These are the activations of a small neural network, seen along a few directions. Each row is one input.
Each table varies a few parts of the input and shows all the possible inputs, shuffled.
Descriptions start from the smaller parts, as in this example, which fits no table here: line(6) and (point or ring(11) or (values(2) and ring(8))).
Shared parts are said once, and a part with two or three values counts as separate values.

A family of inputs:
R1: 95; -438; 41; 173; 332; 311; 265; -106; 5; -268; -321; -495
R2: 322; 330; -205; -108; 181; 95; -327; 168; -184; 131; 401; 452
R3: 629; 123; 28; 3; 647; 344; -90; -214; -66; 134; 110; 109
R4: -564; 70; -53; 137; -551; -395; 86; 439; 137; -44; -88; -133
R5: 9; -457; 634; -485; -69; -376; -114; -861; 30; -137; 382; 67
R6: -471; 244; -588; -22; -324; -166; 100; 564; 4; -46; 230; 234
R7: -230; -326; 104; 108; -261; -12; 218; -32; 75; -129; -402; -446
R8: 45; -45; 456; 69; -245; -20; 47; -405; 104; 141; -528; -171
R9: 32; 39; -526; -91; 213; 54; -103; 551; -132; -163; 503; 212
R10: 304; -183; -308; 25; 623; 362; 70; 194; -78; -122; 258; -141
R11: -307; 338; 281; 120; -555; -384; -130; 46; 172; 241; -239; 97
R12: 336; -155; 440; 103; 353; 373; 107; -521; -72; 6; -423; -264
R13: -199; 462; -305; -32; -342; -186; -131; 178; 5; 257; 117; 478
Question: Describe the family of inputs behind these rows.
Answer: point or (values(2) and ring(6))
Question: Change only the ring(6) part in R1. List by row number the other rows that result.
Answer: R4, R6, R7, R9, R10
Question: Change only the values(2) part in R6. List by row number the other rows that result.
Answer: R13

A family of inputs:
R14: 19; -761; 94; -179; 518; 161; 368; -642; 66; -430; 40; -518
R15: 217; 220; -420; 238; 390; 430; -15; 428; -113; 25; -21; 80
R16: -45; 608; -247; -12; -142; -197; -219; 391; 16; 248; 294; 480
R17: 243; -210; -157; 115; 449; 153; -116; 409; -127; -279; 292; -154
R18: 416; 299; 270; 86; 308; 267; -111; -369; -84; 337; -125; 187
R19: 218; -23; 132; 343; 87; 299; 118; 16; 52; 79; -663; -328
R20: 271; -86; 292; -138; -118; 71; -61; -583; -17; 97; -210; 114
R21: -348; 37; 241; -108; -507; -560; -222; 182; 143; 87; 237; 83
R22: -435; -179; -97; 169; -358; -329; 35; 536; 128; -129; 32; -296
R23: 437; -67; 525; -71; 400; 41; -193; -411; -47; 81; 185; -43
R24: -359; 464; -43; 43; -566; -330; -96; 168; 121; 355; -98; 337
R25: 304; 176; 428; 136; -75; 68; -143; -345; 58; 267; -460; 58
R26: 361; -9; 119; -212; 283; 239; -20; -592; -139; 152; 150; 236
R27: 292; -228; -199; -49; 489; 510; 284; -199; -164; -42; -63; -160
R28: 135; -100; -626; -82; 387; 386; 85; 185; -208; -190; 246; 122
R29: 301; 415; -110; 45; 184; 137; -280; 67; -113; 223; 140; 494
R30: -429; 145; -202; -258; -605; -356; -49; -40; 57; 153; 189; 404
R31: 225; -339; 382; 204; 165; 97; 36; -32; 81; -130; -384; -550
R32: 323; 6; 152; -107; 270; -118; -380; 39; -116; -70; 479; 252
R33: -279; 278; 347; 107; -495; -260; 9; -264; 60; 182; -412; 121
R34: -398; 62; 74; 298; -344; -5; 247; 87; 57; -6; -602; -278
R35: -102; 271; -474; -321; -145; -262; -140; 145; -14; 23; 601; 544
R36: -382; -329; 331; 167; -253; -218; 159; 80; 121; -250; -274; -549
R37: -330; -20; 228; -223; -538; -223; 106; -451; 11; 6; -136; 151
R38: -221; 92; -813; -116; 38; 34; 119; 509; -55; -183; 386; 147
R39: -544; -77; -539; -48; -420; -61; 231; 356; 21; -56; -32; 21
R40: 8; 181; -21; -133; -61; -452; -328; 391; 61; -50; 622; 251
R41: 312; -142; 698; -75; 34; -107; -213; -362; 115; 65; -153; -180
R42: -144; 419; -551; 171; 56; 94; 29; 754; 11; 68; 114; 96
R43: 183; -303; -38; 97; 52; 323; 231; -189; -35; -109; -467; -287
R44: 234; 76; -287; -286; 185; 92; -191; -174; -168; 23; 451; 538
R45: -477; 280; -345; 282; -410; -82; 152; 478; 104; 154; -282; -64
R46: -243; -99; 619; -48; -392; -460; -72; -259; 161; -58; -62; -151
R47: 342; 96; -21; 228; 508; 531; 168; 6; -109; 159; -296; -203
R48: -446; -262; -92; -20; -368; 44; 372; -78; -10; -200; -371; -244
R49: 61; -570; 448; -439; 326; -67; 102; -958; 97; -232; 233; -145
R50: -99; -10; -328; 91; 98; -181; -91; 744; 18; -249; 421; -143
R51: 379; -314; 233; 105; 570; 291; 88; -23; -41; -121; -3; -422
Question: Describe the family of inputs behind these rows.
Answer: values(2) and (point or (values(3) and ring(6)))
Question: The inputs of R43 and R20 match in every part but the values(2) part. If R17 is changed in the same way as R43 into R20, which row does it become?
Answer: R32
Question: Change only the values(2) part in R14. List by row number the other rows that result.
Answer: R49
Question: Change only the values(2) part in R35. List by row number the other rows that result.
Answer: R38
